A small network was shown many inputs. Here are its activations along a few directions, one row for each input.
Each table varies a few parts of the input and shows all the possible inputs, shuffled.
A made-up example of a description, with smaller parts first: line(4) and (point or (values(2) and ring(5)) or ring(11)).
Shared parts are said once, and a part with two or three values counts as separate values.
In the rows, 128 means zero.

Other details of the inputs shift rows strongly along two fixed directions, in all tables alike. That doesn't count.

Table:
r1: [120 117 166 153  97 130 144 102 115 120 158 160 113]
r2: [136 132 122 110 156 141 139 117 123 135 125 121 124]
r3: [113  94 187 118 193 137 128  88  86 154 169 159 105]
r4: [150 136 106 129 118 123 116 161 154 137 131  99 154]
r5: [113 112 146  79 193 141 121 148 117 160  99 104 145]
r6: [133 136 128 128 117 136 122 124 121 127 153 129 128]
r7: [123 122 142 128 136 133 129 121 110 138 159 128 122]
r8: [108 124 146 148 118 123 159  92 129 115 141 152 108]
r9: [133 140 105 156  76 124 150 126 155 113 121 137 123]
r10: [136 144 124 123 113 119 143 170 162 114 124 113 162]
r11: [149 122 113 130 121 118 115 154 144 129 138 116 138]
r12: [109 137 131 130 104 113 133 142 136 109 110 128 137]
r13: [155 151  95 116 127 136 117 176 148 127 124 104 167]
r14: [130 135 117 157  86 124 119 129 136 118 158 121 122]
r15: [136 108 155  82 217 147 139 108 121 164 111 121 135]
r16: [152 147  90 136 124 126 125 143 149 120 115 122 128]
r17: [131 138 128 178  70 111 148  98 131  90 140 151  99]
r18: [130 138 120 154  66 127 138 139 152 115 142 137 137]
r19: [138 128 111 168  85 116 123  87 128 104 146 150  89]
r20: [ 87  95 181 150 130 123 116  49  75 136 162 165  78]
r21: [118 121 132 161 111 127 136  81 115 120 152 138  88]
r22: [145 126 124 133 114 125 113 130 135 120 147 131 129]
r23: [134 138 117 179  54 119 149 107 139  98 133 151  99]
r24: [ 97 122 154 132 120 133 115  80  84 125 147 153  95]
r25: [124 133 133 137 123 119 157 120 143 111 121 134 122]
r26: [ 99 113 153 113 154 132 121 109  90 145 131 133 113]
r27: [124 121 154 126 135 143 124 103 116 133 157 136 121]
r28: [116 145 105 111 111 119 131 177 158 122  90 109 165]
r29: [129 141 112 127  88 124 128 167 145 118  91 121 148]
r30: [122  96 167  85 241 149 152 106  92 166 123 131 124]
r31: [129 144  87 127 113 121 110 172 133 123 103 104 149]
r32: [140 137 140 134 111 123 139 148 142 115 132 128 146]
r33: [149 108 134  58 246 145 143 158 141 183  81  88 164]
r34: [154 147  89 111 151 138 133 160 146 129 100 105 151]
r35: [151 142  85 144 120 117 127 152 149 122 117 112 125]
r36: [108 127 135 134 107 133 110 102 111 121 133 136 110]
r37: [138 129  91 123 113 111 103 169 145 125  99 105 143]
r38: [117 122 126 156  80 114 102  94 111 105 142 153  96]
r39: [111 106 166  93 180 139 115 101 101 156 119 135 127]
r40: [118 143 125 158  66 109 125 131 128  94 117 138 123]
r41: [135 152  86 116 115 130 106 173 137 120  96 105 157]
r42: [142 142 102 127 123 136 130 130 147 124 116 112 128]
r43: [ 92  99 205 123 162 137 155  75 100 137 173 169 112]
r44: [126 121 140  76 199 140 112 151 118 155  96 121 149]
r45: [136 112 140  60 241 150 151 150 120 174  97  96 151]
r46: [160 144 105 107 134 133 114 171 162 142 116  94 170]
r47: [121 140 106 126  84 125 129 163 152 124  95 121 151]
r48: [120  91 160 140 159 122 136  66  98 134 151 158  80]
r49: [145 144 110 147 100 125 111 137 138 116 149 133 129]
r50: [135 142  89 126 117 115 104 176 142 127 101 107 144]
r51: [116 121 143 163 109 126 124  96  98 119 177 152 105]
Each input here is: values(3) and (ring(5) or (values(2) and ring(6))).
The inputs of r10 and r25 match in every part but the values(3) part. If r1 is changed in the same way as r10 into r25, which row does it become?
Answer: r23
Change only the values(2) part in r36. List by row number the other rows that result.
Answer: r5
Change only the ring(5) part in r40. List by row number the other rows that result.
Answer: r12, r28, r29, r47

Table:
r52: [136 124 151  47 166 138 136 222 168 167  95  95 208]
r53: [ 99  60 184 108 198 117 105  59  80 146 146 165  85]
r54: [131 154 141  56 184 143 138 203 165 144  77 103 204]
r55: [133 108 173 122 206 146 180  60  88 139 180 178  85]
r56: [ 99  82 182 102 187 152 115  44  70 156 127 171  76]
r57: [135  84 185 129 198 143 176  70  87 161 187 173  90]
r58: [108 142 123 198  28 100 129 118 135  73 154 163 126]
r59: [154 151  37 131  55 113  90 166 175 111  74  90 146]
r60: [ 79  83 207 127 177 124 171  79  80 123 138 168 106]
r61: [130 156  79 157  56  99 149 210 184  84  82  94 150]
r62: [103 138 136 178  13 111 119 125 143  79 181 163 117]
r63: [122 145  85 198  51 116  85 107 108  94 184 127  92]
r64: [106  90 182 127 190 141 109  73  56 169 166 159  89]
r65: [ 84  80 215 122 171 120 174  82  78 145 132 164 110]
r66: [ 88  87 221 120 168 127 152  81  82 151 147 177 127]
r67: [176 135 118 204  38 109 118 105 153  74 177 142 101]
r68: [150 102 212 120 188 140 144  48  99 129 165 165  94]
r69: [125 160  77 190  36 136  96  92 108 102 151 141  88]
r70: [147 148  86  65 192 168 107 179 132 170  87  63 174]
r71: [ 80 104 205 116 176 124 176  68  80 121 127 169 105]
r72: [156 121 107  86 220 133 156 182 195 162 100  77 176]
r73: [134 179  81 134  37 140 126 192 184 105  92 107 181]
r74: [128 149  81 189  36 129  95  93 112 100 137 152  81]
r75: [166 154  45 158  66 105  85 202 158 125 100  97 143]
r76: [ 98 119 156 110 141 143 174 112 111 129  92 137 135]
r77: [128 146  82 201  53 113  87 113 111  93 170 143  91]
r78: [151 165  35 147  76 115  84 191 156 106 139  61 155]
r79: [111 128 125 107 153 156 110  92  89 148 149 104 117]
r80: [128 167  82 190  53 112  92  99 109  89 159 144  88]
r81: [128 124  90 194  45  97  84 107 125  88 149 154  79]
r82: [107 140 140 190  13 109 122 124 138  97 163 159 123]
r83: [133 133 103 212  43  98 145  91 169 112 175 135  93]
r84: [158 123  93  74 214 135  99 209 141 161  76  91 170]
r85: [103 142 132 192  23 112 119 124 141  79 166 162 122]
r86: [150 123 100  51 205 116 103 176 155 151  59  86 169]
r87: [157 143  79 211  51 115 153 112 140  82 193 157  89]
r88: [105 163 135 168  11 112 125 111 142  76 171 165 114]
r89: [145 154  88  60 203 139 106 182 134 153 105  54 175]
r90: [130 119 140  70 184 123 168 222 163 160  49  79 181]
r91: [205 169  71 146  56 139 125 167 194 102 102  90 158]
r92: [204 115 143  72 204 138 136 193 172 166  95  79 187]
r93: [187 175  32 150  70 144 161 177 185 109 119 103 148]
r94: [130 142 137  37 161 165 142 201 166 158  79  99 203]
r95: [ 81 105 208 109 163 155 158  58  80 141 131 181 122]
r96: [164 180  48 156  83 107 146 167 217 107 112  84 150]
r97: [ 85 112 213 111 177 131 155  67  84 129 140 183 122]
r98: [131 121  97 194  35  94  87 108 123 108 146 151  80]
r99: [153 135 103  74 205 157 167 160 192 174  81  77 173]
r100: [ 71  94 212 110 166 150 181  67  84 139 112 163  88]
r101: [107 103 177 113 202 135 112  63  64 145 143 172  80]
r102: [153 132  97  77 196 143 100 202 132 179 103  62 177]
r103: [150 155  91  66 207 144 104 186 133 156  96  67 173]
r104: [ 74 103 216 112 181 126 177  76  88 125 120 165  88]
r105: [154 132 102  56 211 127 104 184 149 154  59  94 162]
r106: [123  79 146 109 161 107 101 108 111 158 120 134 113]
r107: [ 96  88 181 119 184 137 110  64  54 165 190 131  90]
What do these inputs look like to the network?
Answer: line(4) and (values(3) or line(5) or line(6))
The inputs of r99 and r96 match in every part but the line(4) part. If r74 is changed in the same way as r99 into r96, which row does it become?
Answer: r101
The inputs of r84 and r75 match in every part but the line(4) part. If r63 is changed in the same way as r84 into r75, which row does it become?
Answer: r102
Change only the line(6) part in r89. List by row number the other rows that result.
Answer: r80, r86, r101, r103, r105
Start at r88 and move only the line(5) part, one step at a time. The first step leads to r54. Which rows follow, in order?
Answer: r97, r71, r104
Change only the values(3) part in r72. List by row number the other rows that result.
Answer: r67, r87

Table:
r108: [ 79  92 206  92 203 109 139 110  86 138 101 161 137]
r109: [184 133  87  70 193 143 116 155 161 140  86  90 152]
r110: [137 111 149 162  98 119 101  79 123 131 195 161 106]
r111: [105 115 160 107 207 154 135 107  87 151 187 145 127]
r112: [171 143  91 113 128 127 157 192 170 119  68 124 147]
r113: [100 118 165  84 156 160 134 138  99 146  84 136 158]
r114: [141 168  76 126  85 135 166 152 189 122  80  94 156]
r115: [133 149  98 119  75 113 115 207 147 114  75 130 153]
r116: [ 99 104 130 171  95 119  84  94  97 134 142 142  85]
r117: [149 155 121 138  72 147 148 170 157 117 131 125 170]
r118: [123  79 181 112 194 140 140  99  74 168 185 129 112]
r119: [154 105 168  72 207 154 108 120 120 149 158 125 149]
r120: [ 89 158 115 141  40 121 128 121 138 112 111 127 134]
r121: [109 119 129 112 220 147 150  82  87 147 148 145  94]
r122: [123 124 149 156 102 155 166  70 111 110 123 168 101]
r123: [ 70 116 165 136  90 104 135 103 123 103 125 143 104]
r124: [146 130 155 132 106 127 148 165 138 123 149 159 139]
r125: [154 138  60 208  54 108 116 112 155 112 134 122  83]
r126: [132 105 115 165 131 118 146  73  88 135 156 133  68]
r127: [103 156  69 124 121 129  95 168 117 121 120 108 140]
r128: [170 135  75 132 120 114 112 126 166 138 110 115 122]
r129: [108 114 126 162  69 105  71  77 104 123 153 159  88]
r130: [145 116 121  33 215 149  80 173 128 156  77  88 175]
r131: [151 156 133 137 132 138 108 130 121 123 165 113 134]
r132: [129 115 171  54 210 137 170 198 179 158 104  85 192]
r133: [145 117 122 167 106 127 107 137 141 140 166 120 127]
r134: [104 109 114 163  82 114  99 107  77 124 148 123  91]
r135: [108 115 187 180  94  97 153  94 116  93 180 175 119]
r136: [142 173  81 113 122 128  78 179 131 120  92  81 153]
r137: [143 137 106 147 126  98 162 152 164  95  83 126 147]
r138: [118 157 135 146  58 134 156 126 160 122 156 127 150]
r139: [130 139  98 144  93 112 167 148 187  94  93 105 128]
r140: [132 124 166 110 219 145 134  58  81 146 139 138  85]
The inputs of r131 and r136 match in every part but one. If r138 is changed in the same way as r131 into r136, which row does it become?
Answer: r120
What do these inputs look like to the network?
Answer: values(3) and (ring(5) or ring(6))
Change only the values(3) part in r111. List by row number the other rows that result.
Answer: r121, r127
Change only the values(3) part in r129. List by row number the other rows that result.
Answer: r110, r128

Table:
r141: [163 129  82 101 112 139  78 140 151 142 105 108 134]
r142: [131 149  66 192  49  74  72 117 137  71 160 119  90]
r143: [ 82  89 189 101 152 125 142 107  97 155 127 140 137]
r144: [ 89 119 152  84 174 139 151 125 119 129  70 145 151]
r145: [132  86 167 126 173 136 169  89 125 155 160 132 122]
r146: [126 133 135 173 107 119 175  43 120  98 152 182  75]
r147: [126 140 112  92 131 129 136 210 166 125  37  83 169]
r148: [133 120 157 180 100 117 171  62 120 109 153 160  57]
r149: [171 158 107 192  39 124 130 126 156  81 187 130 130]
r150: [160 161  74 117 157 132  88 182 150 163  78  72 174]
r151: [128  88 136 121 185 136 108 118  64 153 138 154 102]
r152: [ 91 120 175  81 170 135 128 160 124 158 123 144 158]
r153: [127 110 171 123 184 150 154 110 136 152 177 153 123]
r154: [130 152 144 107  97 124 113 180 131 112 118 118 175]
r155: [130 168  52 131  90 142 104 150 124 119 133  80 125]
What do these inputs look like to the network?
Answer: values(5) or (values(2) and line(5))
